Each row below holds a small network's activations on one input, seen along a few directions.
Each table varies a few parts of the input and shows all the possible inputs, shuffled.
A made-up example of a description, with smaller parts first: one of 8 places around a ring, together with either a single point or one of 11 places around a ring or (one of 3 separate values, together with one of 6 places along a line).
Shared parts are said once, and a part with two or three values counts as separate values.

Other details of the inputs vary at random and push rows far along two fixed directions, the same in every table; ignore that.

Rows:
R1: [-34  47  -2  63  10   1 -10   9  10 -12 -14 -37 -10]
R2: [ 24 -97  -1  -4 -32  31 -43 -22  50 -20  42 -14  13]
R3: [ 19  28   5 -52  11 -10  35  15 -43  15 -19  22   3]
R4: [-27   9   4  63   6  28 -22 -18  54 -23  14 -47 -24]
R5: [ 29 -87 -10   2 -35  15 -33 -19  60 -32  59   7   3]
R6: [ 43 -75   1   8 -22  44  -2 -23  58 -42  43  -6  29]
R7: [-25  34  -3  59  22  -5  10   5   7  -5  -9 -50 -28]
R8: [-36  46   0  58   9 -10  -6   0  23   5 -15 -38 -13]
R9: [ 17  28  -2 -48  12 -20  37  10 -32  24 -24  28  13]
R10: [-42  22 -14  45  21 -27 -20  24  14  -9  -7 -34 -34]
R11: [ 15  27  13 -40   2 -13  25   3 -52  18 -22  32   0]
R12: [-25  35 -12  67  24  -4   8   9   5 -13 -13 -42 -15]
R13: [ 39 -76   9  19 -31  40 -13 -36  49 -39  40   4  26]
R14: [ 12  24  -5 -39   4 -21  37   0 -44  29 -19  31  10]
R15: [  1  39  -3 -44   3   3  12   3 -47  10 -20  45  11]
R16: [ 40 -42  16 -58 -43  27   6 -24  -5  -2  28  41  27]
R17: [ -2  38  -1 -49   2  -9  16  -7 -34  28 -21  44   8]
R18: [  7   7  -8 -45  -1 -20 -11  28 -47  39 -27  28  -2]
R19: [ 48 -51  13 -48 -31  11  13 -33   3   4  17  48  33]
R20: [-43  20   9  53  40 -16 -21  24   7  10   4 -44 -17]
R21: [ -9   8  -4 -57   4 -28   6  25 -49  18 -18  34  -3]
R22: [-50  15  -5  47  24 -16 -25  24  12  -3 -17 -49 -30]
Description of these inputs: either a single point or one of 6 places along a line or (one of 3 separate values, together with one of 5 places along a line).
Q: Which other rows does R3 become when the choice among 3 separate values takes its other values? List them by row number.
A: R6, R9

Rows:
R23: [-47  67  -3 -24  24 -36  -5  18 -12  31 -36  -9 -34]
R24: [ -1 -53   3  35 -17  37 -53  -1  22 -36  19 -13   9]
R25: [-31  45  -2 119  -1  20  -7 -33  65 -47   9 -45  -9]
R26: [-28   0  -7  85  22 -16 -20 -13  91   6   0 -77 -30]
R27: [-16  43   0  23  25 -59  28  26 -45  35 -39 -12   0]
R28: [ 11 112 -19 -40  12  -6  63  21 -88  -4 -60  45   6]
R29: [-53  12   7  96  23   3 -36   8  66 -34  30 -67 -33]
R30: [ 51 -68  -7 -53 -37  46 -27  10 -27 -22  17  37  34]
R31: [ -3 -42   9  24   1  27 -14  -2  42 -44  40 -17 -13]
R32: [-22 105 -13   9  -1 -14  23 -17  -8  25 -52  16  -8]
R33: [ 46 -72   8 -83 -25   8  15 -16  -2  -4  50  64  41]
R34: [ 65 -87   5 -63 -45  -7  19 -28   1  32  25  50  40]
R35: [-43  59  -1  15  17 -23 -36  31 -61  19 -37   6  -3]
R36: [-41  11  -8  60  -2   4 -58   8  11  12 -11 -25 -17]
R37: [ 18 -51   4  31   3  -5  -3 -17  41 -12  38 -18  13]
R38: [ -4  -7 -15  93  35   4   2  19  54 -38   7 -93 -27]
R39: [ 74 -95   6 -57 -27   2  32 -18 -18   0  18  46  45]
R40: [  22   53  -18  -46   30  -53   59   49 -104   36  -63   10    4]
R41: [-40  54  -1   5  28 -19  -6  32 -60  -4 -33  -1 -28]
R42: [-25  72 -10 -65  29 -53  34  25 -75  56 -35  40 -14]
R43: [ 37 -72   4 -86 -60  32 -41 -16   6  21   8  68  37]
R44: [ 63 -78   5 -76 -25  -2  15 -31   4  21  37  59  28]
R45: [-33  77  -2 -76   4 -42   0  27 -74  53 -57  43 -19]
R46: [-26 101 -11  21   2 -13  28 -13 -24  17 -39  22  -9]
R47: [-28   9  -3  49  31  -7   9  21  24 -26   6 -39 -25]
R48: [-16  -9  -1 101  33  -3   0  14  59 -30   9 -77 -32]
R49: [ 16 -49 -13  16   8  28   7   3  43 -44  33 -37   2]
R50: [  8 -38  -3  17  -1  35 -10   9  41 -51  38 -33  -8]
R51: [-11 -41   2  15 -24  19 -47 -24  38 -13  37 -11 -10]
R52: [-32   1 -12  87  18  25 -39  19  41 -55   8 -83 -37]
R53: [ 15 -56   9 -47 -33  20 -13 -21  25   0  51  35   7]
R54: [ 57 -26   3 -38 -42  43  35 -45  -4 -40  20  67  38]
R55: [-50  61   4   3  18 -29 -14  30 -55  11 -23   7 -18]
R56: [ 45 -36  86 -34 -13  93  24 -62   6  42  30  -8  55]
R57: [ 49 -79   2 -40 -38  -8   6 -34  37  28   8  19  32]
R58: [-26  74  -8 -75  27 -54  30  21 -56  60 -52  33 -15]
Q: What is each input in this table made of?
A: either a single point or (one of 5 places along a line, together with either a single point or one of 6 places along a line)
Q: Start at R40 and move only the place on the line of 6, one step at a time. The first step leads to R38. Which rows follow, in order?
A: R49, R50, R52, R30
Q: Which other rows does R32 become when the place on the line of 5 takes its other values? List them by row number.
A: R25, R28, R46, R54
Q: Start at R45 and move only the place on the line of 5, one step at a time. The first step leads to R51. Which rows follow, in order?
A: R55, R41, R52

Rows:
R59: [ 43 -27   0 -45 -35  21  21 -55  46   3  32  45  32]
R60: [ 20 -60 -25  16  -8  -7 -11   1  54 -38  41  -1   2]
R61: [-20  40  16 -53 -20   6 -37   0 -69  30 -21  70  12]
R62: [ 48 -66  25 -50 -31  43  20 -46  32   8  43  25  38]
R63: [-65   6 -10  68  -7  31 -84  11  45 -38   6 -47 -37]
R64: [-41 -46  -2  47 -18  -3 -81  -9  66  14  16 -42 -28]
R65: [ 19   4   4 -79  15 -48  35  43 -84  20 -14  50   1]
R66: [ 49 -84   1 -22 -27  66  -6 -20  24 -49  48   4  23]
R67: [ 23  46  10 -66   3   6  37   8 -87  23 -32  59  43]
R68: [-49  40  -8  63  65 -40   7  59 -27   4 -27 -61 -37]
R69: [ 31 -19  13  -5 -15  42  13 -25 -12 -13  20  19  32]
R70: [-49  66  -3 121  19  -1   2 -15  28 -29 -20 -60 -25]
R71: [   4 -101   -5  -64  -40   12  -61    2   15  -10   55   46   14]
R72: [  23   37    6  -93    8  -59   43   30 -100   70  -42   44    0]
R73: [-36  77  -6  19  57 -62  21  43 -50  54 -74 -39 -20]
R74: [ -7  37  24   3   7  -5  26 -16   0  27  -9  -8 -11]
R75: [ 22 -36  14  29 -36  47   0 -30  31 -33  38 -11  23]
R76: [ -4 -39  18 -53 -44  31 -47 -43  37  21  36  41  15]
R77: [ 28 -46   6  17 -18  43 -10  -7  28 -52  33 -19  -3]
R78: [-51  86 -21  64  49 -68  11  28 -10  41 -63 -57 -48]
R79: [-24   6 -26  97  -1  26 -20  -4  79 -68   8 -56 -29]
R80: [ 20  27 -25 -77  -6 -50  34  16 -47  54 -38  58   9]
R81: [-52  64   7 103  31 -14   7 -22  62  -2  -8 -72 -42]
R82: [ 54 -71  -5 -45 -43  45   6 -26  12 -49  39  34  19]
R83: [  2 -26  22  64   8  35  -7 -31  85 -10  25 -58  10]
R84: [-18  57   0  -1  41 -53  24  38 -54  55 -54 -23 -22]
R85: [ 18  85  -8 -71  -9 -23  45   1 -90  27 -48  94  27]
R86: [-40   8 -19  78  38 -37  -5  28  22 -24  -2 -61 -39]
R87: [ -5  14  -4 -21  44 -37  16  51 -46   9 -22   4   3]
R88: [ 56 -77   2 -44 -27  55   0 -11   9 -42  33  24  40]
Q: What is each input in this table made of?
A: one of 5 places around a ring, together with either a single point or one of 5 places along a line
Q: The inputs of R70 and R81 match in every part but the place on the ring of 5. If R69 is changed in the same way as R70 into R81, which row does it become?
A: R62
Q: Which other rows agree with R73 in the place on the ring of 5? List them by row number.
A: R64, R72, R78, R80, R84
Q: Which other rows does R79 become when the place on the line of 5 takes its other values? List them by row number.
A: R66, R77, R82, R88
Q: Which other rows agree with R86 in the place on the ring of 5? List them by row number.
A: R60, R65, R68, R71, R87
